Z: [ 0.23  5.80 -2.46  4.39 -1.01  2.56  0.23 -5.26 -2.10  0.52 -1.37]
P: [-1.06 -2.80  7.63 -4.41 -5.14 -1.51  2.89  0.93  0.54  3.56 -0.08]
J: [-1.20  3.64 -4.13  8.41  0.80 -0.61  3.70 -1.55 -4.91  0.22 -2.73]
M: [ 5.36 -0.70 -4.55 -0.19  6.70  4.55 -1.63 -1.88  0.74 -0.60  1.61]
R: [ 5.69  0.91 -1.40 -0.50  2.79  7.92 -0.01 -7.02 -2.95  1.46 -2.30]
Y: [ 0.25 -2.18 -3.62  0.79 -2.63 -3.62  6.84 -0.30 -3.62  4.83 -3.62]
X: [-4.37 -3.80  0.04 -1.86  0.18 -6.95 -2.25  8.54  3.48 -3.56  2.17]
N: [ 0.84  0.36  0.34 -4.77  0.94 -1.58 -4.58  2.52  8.85 -0.55  7.71]
C: [ 5.69  8.40 -1.40 -0.50  2.79  3.81  4.90 -4.82 -0.20  6.07  0.80]
loc: [8.41] => J, 4
loc: [0.18] => X, 5
loc: [-1.51] => P, 6
loc: [-0.19] => M, 4
loc: [4.39] => Z, 4
again Y:  => [-3.62]

kimuf: [-7.59 -2.29 -3.41 -3.77  0.77 -7.59]
pero: [-2.53 -3.50  0.49 -3.56  1.06 -0.06]
Zinu: [-6.00  2.28 -0.56 -1.93  5.81 -0.17]
tegur: [-8.34  3.26 -2.56  1.15  2.81  1.44]
gidiz: [ 0.19 -3.43 -3.48 -3.62  1.60  2.51]
Puvu: [ 4.49  1.06 -2.12  1.06 -4.87  0.81]
Nunuf: [-6.00  2.28 -0.56 -1.93 -2.22 -0.17]
Zedun: [ 6.59 -3.20 -3.20 -3.20 -1.12 -2.27]
gaker: [-3.51  3.26  0.20 -3.82  5.81 -3.36]
momu: [ 4.49  0.20 -2.12  1.15  0.69 -0.31]
likud: [-7.03  2.91  1.50  1.12  1.05 -1.34]
loc: [0.19] => gidiz, 1
again Zedun:  => [-3.20]
again kimuf:  => [-7.59]
loc: [-2.56] => tegur, 3
loc: [-8.34] => tegur, 1
again Puvu:  => [1.06]

L: [ 2.25  1.65 -2.78  2.24  4.16]
H: [ 2.25  2.25 -7.31  2.25 -7.31]
D: [-7.30 -6.14 -2.25 -6.14  3.00]
again D:  => [-6.14]
q: [ 2.25  2.25 -7.31  2.25 -7.31] => H
loc: [-7.30] => D, 1
q: [ 2.25  1.65 -2.78  2.24  4.16] => L
loc: [1.65] => L, 2
q: [-7.30 -6.14 -2.25 -6.14  3.00] => D
loc: [3.00] => D, 5

Mome: [ 1.75 -1.44 -6.26  3.92  1.52  1.75  2.37]
rareb: [ 4.34 -0.98  1.71  1.30  3.23  1.71  1.77]
Ruf: [-3.21 -1.40 -4.94  4.08 -3.07 -4.36 -0.82]
nosi: [ 3.24 -1.66  7.09  7.91 -1.51 -1.72  0.69]
kalu: [-0.07 -1.66  7.09  7.91 -1.51 -0.07  0.69]
tasu: [ 6.41 -1.44 -6.26  1.91  0.01  2.84 -1.77]
again kalu:  => [-0.07]
again rareb:  => [1.71]
loc: [3.23] => rareb, 5
again Mome:  => [1.75]

rif: [ 2.72  2.36  1.23  1.15  2.76  5.24  6.45  5.76  3.62  1.19 -0.65 -2.33
 -3.37 -3.42 -2.67 -2.66 -3.14 -3.90]
Rovuf: [ 0.31  0.37 -0.89 -1.36  0.38  2.66  3.73  2.81  1.09  0.07 -1.01 -1.43
  2.66 -0.81  0.14  1.05  0.07 -0.79]
zabut: [-6.00  0.48 -2.34 -3.34 -6.00  4.77  5.28  4.77 -0.78  0.51  1.08 -1.36
 -6.00 -8.67 -6.62 -1.44  0.00 -0.53]
q: [ 0.31  0.37 -0.89 -1.36  0.38  2.66  3.73  2.81  1.09  0.07 -1.01 -1.43
  2.66 -0.81  0.14  1.05  0.07 -0.79] => Rovuf
q: [ 2.72  2.36  1.23  1.15  2.76  5.24  6.45  5.76  3.62  1.19 -0.65 -2.33
 -3.37 -3.42 -2.67 -2.66 -3.14 -3.90] => rif

Mimop: [ 2.78  2.15  4.99  2.78  2.78  2.78 -0.29]
kivu: [ 2.31  5.08 -3.86  0.50  2.67  2.23  2.31]
tifi: [ 3.35 -0.02  5.31  5.31  5.31  2.80  3.33]
Legub: [-0.70 -3.81  0.64  7.39 -1.47 -0.67 -0.71]
gav: [-3.34  3.91  3.91  3.91  3.91 -3.31 -3.32]
Nife: [-0.29  2.15  4.99 -3.74  2.78 -0.69 -0.29]
Rizaf: [-0.29  2.15  4.99 -5.66  4.21 -0.70 -0.04]
kino: [ 3.49  5.87 -2.68 -0.47  1.95  3.67  3.49]
dati: [-7.56  1.66  0.49  4.70  6.63 -7.36 -7.52]
Reso: [ 7.62 -2.63  4.53 -2.94 -4.17  7.01  7.58]
kuve: [ 2.90  2.22  1.94 -0.78 -1.27  2.90  2.88]
Dolir: [-0.59  5.33 -0.56  2.32  1.44 -0.39 -0.58]
loc: [2.22] => kuve, 2
again Mimop:  => [2.78]
again tifi:  => [5.31]
loc: [2.88] => kuve, 7
loc: [7.58] => Reso, 7
again gav:  => [3.91]

Bupe: [-1.44 -0.63  1.48 -1.20  1.60 -0.47 -3.95  1.33  0.91 -2.53 -1.37 -1.15
  1.21 -0.04  0.48 -1.77  0.64  1.42 -0.57  0.05  2.79 -0.93 -1.17  1.37]
raba: [-0.32 -0.27 -3.99  1.50 -2.40 -1.11  2.52 -5.67  4.03 -0.24  0.78 -1.99
  3.80 -1.55 -1.46  4.75 -0.54 -2.91 -0.80  1.23 -2.01  1.71  0.53  1.62]
sov: [-1.88 -1.26 -2.66  0.49 -4.22 -0.98  2.73 -5.32  0.92  0.68  1.81  0.36
  5.11 -3.44 -3.49  7.02  0.76 -2.46 -0.48 -0.47 -2.28  1.36  0.93  3.94]
kig: [-1.88 -1.26 -2.52  0.49  3.89 -0.98  2.73 -5.32  3.89  0.68  1.81 -2.78
  5.11 -3.44 -2.42  7.02  0.76 -2.46 -0.48 -0.47 -2.28  1.36  0.93  3.94]
kor: [-2.12 -2.47 -2.47  0.99 -2.75 -1.40  1.70 -4.87 -0.19  0.74  1.06 -0.19
  4.11 -2.47  4.11  6.25  1.96 -2.99  0.01 -0.21 -1.48  0.49  0.29  4.11]
loc: [0.53] => raba, 23
loc: [-1.55] => raba, 14
q: [-1.88 -1.26 -2.52  0.49  3.89 -0.98  2.73 -5.32  3.89  0.68  1.81 -2.78
  5.11 -3.44 -2.42  7.02  0.76 -2.46 -0.48 -0.47 -2.28  1.36  0.93  3.94] => kig
again kig:  => [3.89]
q: [-1.44 -0.63  1.48 -1.20  1.60 -0.47 -3.95  1.33  0.91 -2.53 -1.37 -1.15
  1.21 -0.04  0.48 -1.77  0.64  1.42 -0.57  0.05  2.79 -0.93 -1.17  1.37] => Bupe
loc: [-0.21] => kor, 20
q: [-1.88 -1.26 -2.66  0.49 -4.22 -0.98  2.73 -5.32  0.92  0.68  1.81  0.36
  5.11 -3.44 -3.49  7.02  0.76 -2.46 -0.48 -0.47 -2.28  1.36  0.93  3.94] => sov

